A small network was trained on invented records. Each row is its activation on one of them, seen along a few directions.
Records have a field called Vep. Each example row is followed by its value.
The largest differences between rows may come from other fields.
In the rows, zero is written as 500.
Random noise pushes rows far along 9 fixed directions. That doesn't count. These rows show it; they differ only by the noise:
[632 607 566 511 377 369 619 494 692 432 481 477 461 499 381 542 513 453
 271 239 685 517 509 386 300 630 584]
[373 460 522 351 494 582 528 530 368 444 607 559 421 518 365 689 368 438
 693 541 549 446 642 471 545 400 460]
[509 361 450 531 450 572 399 481 329 528 506 592 640 493 645 381 450 586
 449 628 525 425 569 639 563 455 436]
[620 430 531 398 354 577 522 454 362 491 525 622 592 323 610 400 493 417
 263 590 526 514 563 569 552 456 460]
[478 468 289 569 486 439 308 551 497 427 521 345 528 696 577 296 389 608
 474 662 399 424 521 444 536 494 482]
[496 529 675 623 599 449 519 372 587 588 294 636 497 515 524 619 528 527
 552 398 622 488 184 640 383 672 555]
[526 578 670 254 397 563 848 527 622 627 526 666 481 281 389 631 620 246
 296 329 494 676 593 339 379 508 562]
[419 445 533 688 575 436 461 583 542 498 432 589 545 636 452 643 368 643
 658 326 671 339 484 622 415 607 504]
[445 501 505 508 501 485 514 513 513 522 504 513 431 539 451 465 439 459
 448 529 529 500 437 409 501 552 517]
[374 452 532 652 668 503 630 675 639 668 428 613 487 557 495 514 463 487
 554 434 402 473 410 480 503 604 499]
[429 568 527 456 428 442 400 329 408 416 556 403 231 581 328 411 381 410
 387 649 706 530 285 265 529 581 557]

[472 522 390 440 431 485 330 615 571 343 472 436 544 596 517 471 340 487
 483 556 481 448 470 475 487 575 513] => f5
[626 560 674 412 577 620 638 273 467 526 458 540 449 467 405 728 778 496
 688 427 545 574 499 591 391 380 448] => f9
[519 533 620 486 596 534 513 337 400 548 460 513 425 446 543 549 608 460
 628 600 445 550 378 584 542 440 495] => f11
[312 504 348 347 522 525 510 520 556 575 549 374 492 641 476 426 489 467
 563 639 306 605 549 305 508 471 552] => f1
[488 560 610 455 567 578 627 475 543 671 415 607 601 444 476 612 736 510
 572 403 457 602 499 503 386 469 504] => f9
[666 492 538 478 598 491 538 554 512 455 416 578 572 257 730 551 456 415
 581 601 135 506 395 781 667 418 463] => f8
[486 526 578 593 647 548 463 478 444 395 494 480 224 566 370 545 405 390
 574 605 594 441 250 445 604 554 452] => f7
[474 533 549 416 421 498 532 489 463 629 491 608 584 346 544 476 545 477
 389 487 524 599 509 471 495 514 564] => f11
[533 442 394 349 448 610 651 361 508 524 728 292 324 583 446 311 671 400
 437 653 357 619 706 271 533 336 457] => f10
[133 404 543 370 396 486 478 625 442 662 457 800 696 433 535 630 239 491
 554 437 607 471 459 557 494 625 603] => f10
[560 572 327 543 405 375 328 528 459 447 592 300 504 554 522 230 456 600
 346 627 383 531 547 359 577 441 553] => f8
[427 512 534 219 519 709 514 393 274 516 606 520 505 474 412 699 620 474
 795 648 415 562 709 494 543 232 411] => f2
[622 521 335 568 481 424 450 504 580 375 547 276 402 622 521 260 450 471
 336 636 376 484 504 370 552 475 472] => f3
[521 573 399 438 504 446 449 603 612 338 516 367 485 587 433 611 393 453
 638 493 356 470 585 455 476 432 510] => f3
[400 576 497 369 366 366 455 700 478 335 584 571 638 459 371 897 236 568
 741 203 598 391 805 601 388 433 609] => f8
[439 494 454 373 317 474 427 415 409 458 554 477 502 482 469 382 394 438
 298 579 645 553 494 382 509 564 568] => f1
[594 544 502 620 410 360 562 414 749 605 346 465 743 580 614 438 754 703
 340 180 626 543 552 580 145 639 605] => f6
[776 464 507 557 477 488 597 264 588 437 496 366 484 528 629 424 704 541
 411 445 477 500 521 644 407 466 454] => f10
[767 595 441 353 445 587 546 372 535 274 655 213 218 579 368 355 658 330
 337 655 435 588 595 247 515 361 425] => f5
[345 471 274 581 520 527 263 707 431 478 580 391 588 766 429 373 392 704
 602 578 514 392 673 365 531 455 451] => f7
[408 541 507 544 594 458 367 579 438 363 456 471 375 535 444 587 323 435
 655 604 480 414 323 486 603 530 483] => f9
[657 557 419 471 421 420 392 503 571 332 467 405 544 490 560 431 445 497
 374 516 462 488 460 516 479 530 498] => f2
[369 511 404 285 383 549 322 435 351 489 562 457 545 563 481 478 442 505
 555 697 483 553 568 396 496 416 529] => f2
[367 341 485 677 556 676 604 556 344 866 602 620 586 520 506 172 689 601
 324 594 552 579 640 345 593 457 431] => f1
[520 449 576 708 621 500 434 622 442 622 350 704 654 368 671 465 447 564
 513 528 392 444 300 744 632 570 473] => f11
[430 511 413 460 693 611 389 540 531 524 396 433 639 700 632 592 626 622
 860 613 233 478 561 615 454 374 424] => f5
[592 453 683 606 620 531 689 596 496 381 511 635 241 321 349 649 381 294
 498 424 596 421 347 552 648 560 406] => f6
[649 552 672 388 451 528 572 369 450 426 411 599 522 313 521 687 607 397
 492 425 558 535 454 647 423 465 492] => f6
[381 392 492 587 639 574 449 493 410 567 508 545 446 572 515 478 448 551
 669 608 481 447 423 555 607 490 423] => f4
[427 642 494 290 469 495 367 381 486 472 455 436 617 596 436 725 589 594
 763 462 487 541 564 501 338 400 543] => f4
[511 463 447 638 801 606 626 624 663 567 465 416 456 715 509 574 647 565
 800 483 244 446 568 539 474 419 393] => f7
[584 494 471 348 276 507 378 389 386 492 495 548 725 365 649 370 547 533
 266 535 583 557 579 549 440 478 514] => f4
[454 589 471 415 529 466 504 738 622 400 467 532 659 527 391 841 382 531
 771 291 407 428 698 572 413 423 500] => f3

Which value of Vep does each new row have?
[442 500 440 372 423 519 387 497 406 443 535 502 579 501 506 531 427 529
 559 560 517 500 583 499 502 451 489] => f2
[443 445 514 672 649 502 515 447 518 563 440 458 424 563 572 413 504 510
 577 599 433 484 344 564 574 542 463] => f3
[539 528 561 401 577 613 423 417 510 526 342 568 593 516 611 596 607 491
 628 604 388 544 358 646 442 485 471] => f5
[509 572 466 535 498 408 502 503 701 535 383 442 462 487 567 385 468 391
 339 567 366 590 262 421 504 641 581] => f3
[434 641 435 440 573 468 502 684 635 503 478 416 485 532 432 521 493 421
 545 531 251 562 471 308 518 492 517] => f2
[330 590 594 484 625 492 417 652 563 537 298 646 570 475 525 684 384 425
 659 490 439 484 234 545 486 628 551] => f7
[480 571 464 458 411 324 380 572 502 380 465 462 558 368 628 498 281 460
 474 546 353 482 406 587 576 546 606] => f8
[574 384 420 662 496 520 618 704 547 524 593 522 639 528 502 431 565 632
 433 295 559 409 844 522 442 465 410] => f9
[536 527 363 559 424 406 285 404 536 464 433 384 633 645 574 386 500 692
 460 512 592 491 498 521 407 522 541] => f3
[481 370 449 587 471 527 391 293 318 486 627 404 427 637 500 374 502 653
 607 621 651 438 578 574 538 438 477] => f11
[391 469 396 599 756 564 426 373 514 574 478 342 345 787 477 470 632 642
 844 694 370 500 397 462 537 423 438] => f9
